These are the activations of a small neural network, seen along a few directions. Each row is one input.
In each table, some parts of the input vary, and every possible input appears once, in random order.
A made-up example of a description, with smaller parts first: one of 8 places around a ring, together with either a single point or one of 9 places around a ring or (one of 3 separate values, together with one of 4 places along a line).
Shared parts are said once, and a part with two or three values counts as separate values.

Other details of the inputs shift rows strongly along two fixed directions, in all tables alike. That doesn't count.

Table:
x1: [ 17 -44 -29 -37  -6   3   8  -5 -11  18  32  19   5]
x2: [  6  16   9  22  15  -4   2  -3  10  -4 -17 -23  -4]
x3: [ 37  36  48  28  12   9   2  20  11  20 -28 -11  -5]
x4: [ -5  17  -1  16   9 -10   1  -6   1 -19  -8 -27  -8]
x5: [  9 -37 -26 -46 -25  12  -1   0  -8  17  35  32  -2]
x6: [-54  -8 -43  -8   2 -11   1 -26   3 -39   7 -27  -8]
x7: [-32   5 -10   6   8  -2   5 -11  13 -20 -13 -19  -9]
x8: [ 16  22  23   2  -9  10  -8  16   2  16 -14   8 -10]
x9: [-10  17  13  19  15   3  -4  -7   3  -7 -25 -13  -6]
x10: [  9 -29 -16 -33 -18 -17   4   5   0  13  37  53  38]
x11: [ -9  14  12  17   9   4   2  -7   3  -4 -20  -8  -7]
x12: [ 28  42  49  28   2  14 -13  18   2  13 -30   3 -12]
x13: [-37  -8 -40  -1   6 -17  12 -25  -7 -39   9 -33  -4]
x14: [-45 -21 -38  -6   8  -2  12 -31  -1 -33   8 -13  -4]
x15: [-50 -17 -38 -15   4  -2  13 -24   7 -29   8 -19  -3]
x16: [ 52 -14  20 -21 -24  20 -16  16 -15  46  12  42   1]
x17: [-29   8 -14   7   4 -32   1  -9  11 -23   7   7  32]
x18: [  1  28  22  17   4  11  -5   3  -2  -7 -18  -8  -7]
x19: [ 29 -29   0 -35 -21  16  -1  10  -1  41  18  38   0]
x20: [ 12 -44 -26 -34 -21   7   5   4 -21  15  39  26   2]
x21: [-40 -21 -40  -2   2 -11   5 -19  -9 -35  17 -25  -4]
x22: [ 36  18  43  23   1  10  -3  26   4  30 -22   5  -5]
x23: [ 32 -24  -1 -41 -27  20  -7  14  -8  36  27  38   1]
x24: [ 16 -45 -17 -23 -11   7   0   1  -7  21  27  18   5]
x25: [-49 -18 -37   4  17 -12  11 -20  -3 -34   2 -30  -2]
x26: [ -7  20  13  25   7  -2   0   9  -1 -16 -14 -20 -11]
x27: [  3   4  13  18   8   3   4   8   5   2 -11  -9  -6]
x28: [  1  25  10  19  10  -5   5   3   1 -15 -13 -22 -11]
x29: [ 15  32  39  24   5   7 -14  13  20  17 -34  -8  -9]
x30: [  2  12  21  21  10   6   4  10   5   2 -15 -15  -3]
x31: [-17   2 -14  11  16  -7  15 -13   6 -22  -6 -25  -6]
x32: [ 57 -31   7 -30 -17  14   6  15  -8  49  25  38   4]
x33: [ 32 -28   5 -21 -13  16  -9   0  -4  34  14  31   3]
x34: [-23   5 -10  -2   3 -23   5  -3  11 -22  13  14  34]
x35: [-34  -9 -21  -1   9   4  10 -23   0 -23   1 -14  -1]
x36: [ -4   3 -11   0   1  -6  11  -4  -7 -13   4 -12  -6]
x37: [-31  17  -7  13  10 -30   4  -5  16 -33   1   3  27]
x38: [ 14 -43 -20 -36 -19  11   4   5 -19  15  41  23   5]
x39: [-15   9   3   3   8   0  -4  -2   9  -3 -17 -11  -7]
x40: [ 11 -38 -25 -38 -21  13   0  -6 -20  15  33  34   1]
x41: [  9   9   7  14   9  -3   5  -1   5   3 -14 -16  -2]
x42: [ 15  33  31  14  -5   6 -14  15   7  14 -26  -4  -9]
x43: [ 33 -24   8 -20 -14  16  -7   2  -7  37  10  31   4]
x44: [ 18  23  28  14   0 -20 -12  15  16  11   0  27  30]
x45: [ 11  27  18  15   7   1   5   7   0  -7 -12 -19  -6]
x46: [-50  -7 -37  -7  10 -36   5 -19   6 -40  18   4  32]
x47: [ -6   0   3  17   7  -2   2   0   2  -1 -12 -16  -2]
x48: [ 18  30  31   8  -2   8 -16  19   4  17 -22   3 -10]
x49: [ -1  15   0   8  10  -7   2   0  -6 -12  -7 -19  -8]
x50: [  6 -38 -25 -29 -12   3  -1   2 -21   9  32  17   1]
x51: [-50  -7 -38  -3  10  -8   2 -27 -11 -41   4 -21  -5]
x52: [ 21  37  40  28   3   8 -18  10   2   9 -28  -5  -9]
x53: [ -6  24  19  19   5   1  -6   2  15   2 -30 -16  -8]
x54: [ 37  32  48  29  -2   6 -14  28  -2  24 -26  -3  -7]
Description of these inputs: one of 6 places along a line, together with either a single point or (one of 2 separate values, together with one of 4 places along a line).
Changing only the place on the line of 6 turns x34 into x44. The same change can be made to x45. Which row results? -> x4
Changing only the place on the line of 6 turns x49 into x13. The same change can be made to x46. Which row results? -> x17
A walk changes only the place on the line of 6. It starts at x15 and steps to x7. List the rest of the walk in order. -> x19, x39, x53, x29
A walk changes only the place on the line of 4. It starts at x23 and steps to x18. List the rest of the walk in order. -> x38, x45
Which other rows does x4 become when the choice among 2 separate values takes its other values? List them by row number. -> x2
Which other rows does x40 become when the choice among 2 separate values takes its other values? List them by row number. -> x11

Table:
x55: [ 8  9 10 -1 -3  1 -1 13  0  1  7 10  3]
x56: [11  1  7 -3 -2 -7 -5  8  2 17 -3 12 10]
x57: [-12  21  19  39  15   0   0   6  -2 -13 -32 -33 -15]
x58: [ -6   4   7 -14  -9  22 -16  -1   4  11 -11  10 -16]
x59: [-39  -6 -23  -5  12 -11  11 -15   3 -25   6 -13  11]
x60: [-28 -30 -43 -26  -8  -7  12 -19  -8 -22  30   6  14]
x61: [14 -1  8  4 -3 -3 -7 -2  7 10  1 14  9]
x62: [ 28 -12  -1 -15  -8   7   8   9   0  25   7   8  -9]
x63: [ 10   2  13  12   0   5   3  12   3  12 -12 -14 -12]
x64: [ 11  17  17  22  11   5  -2   5  -9   3 -20 -10 -11]
x65: [  5  -2   6 -19 -20  24 -16  -3  -1  20  -3  20 -12]
x66: [ 14  -6   7   4  -6  10   1   4   1  12   0 -10  -8]
x67: [-29 -13 -20  -2  10  -7  10 -16   8 -23   9  -2   9]
x68: [ 18  -3   7   1   6  11  -4   4 -12   9   1   3  -7]
x69: [ 21 -21   4  -4 -10  14  -4   5 -15  18  10   6  -4]
x70: [ 23 -21   3 -12  -7  14   1  12   0  24  12   4  -7]
x71: [-34 -16 -32 -13   8 -15   2 -17   2 -20  13  -9  12]
x72: [-16  32   3  28  14  -4   9 -10  12 -24 -26 -44 -14]
x73: [  6  19  14  12   2 -10  -7  11   5   3 -14   0   3]
x74: [-13  33  13  38  19   0  -1  -9  -5 -24 -29 -35 -12]
x75: [ 18  -9   5 -17  -7   5  -1  13  -2  15  13  23  11]
x76: [-18 -36 -34 -21  -6  -3  12 -22  -1 -12  29  16  15]
x77: [-25 -12 -27 -10  -5 -11  10  -6  -6 -20  18   2   3]
x78: [ 18  -4   3 -10 -11  -2  -9   5  -2  12  10  17  11]
x79: [ 21  -4   3 -12   3   7   3   1  -6   9   5   4  -7]
x80: [12 15 13  7 -5 -8 -8 15  1  6 -4  8 -1]
x81: [ -9  28  10  22   2 -12  -7   1   5 -18 -11 -15  -1]
x82: [ 22   2   8  -5   1   3   5   3  -7  12  -4   3 -10]
x83: [14 -5  7  2 -2 -5 -4  4  7 15  0 19  7]
x84: [ 18 -20   6  -5  -2  14  -4  11 -11  17   8   5  -6]
x85: [-17  17  10   2  -5  15 -13  -2   5   2 -26  -1 -19]
x86: [-2  7  3  3  0 -8 -5 -3  3  2 -3 -1 12]
x87: [ -7  -8 -20 -10   3  -1  10 -20  -9 -15   8 -12  -6]
x88: [ 13  16  16   5   2  -4 -11  13   6   5  -8   4   6]
x89: [ 17  -7   5 -12 -10   1   2  14  -4  17   9  24  10]
x90: [-28  28   8  25  14 -11   5  -9   8 -24 -21 -24   8]
x91: [-17 -19 -31 -20  -5 -11  -1  -7  -4 -16  27   5   5]
x92: [12 -5 10  2 -1  1  4  5  6 13  0 21  9]
x93: [  6  17  19  19  11  -5  -8   3  15   1 -15   0   4]
x94: [-29  -1 -22  -1  -3  -9   8 -12  -4 -30  14  -8   5]
x95: [-19 -10 -28  -9   7  -2  14 -13   5 -18   7 -25 -10]
x96: [ 9  4 13 -1 -1 -2  3 10  2 16 -4 13 10]
What do these inputs look like to the network? -> one of 3 separate values, together with either a single point or one of 5 places around a ring or (one of 2 separate values, together with one of 4 places along a line)
Changing only the choice among 3 separate values turns x83 into x93. The same change can be made to x96. Which row results? -> x59
Which other rows does x63 become when the place on the ring of 5 takes its other values? List them by row number. -> x57, x62, x64, x82
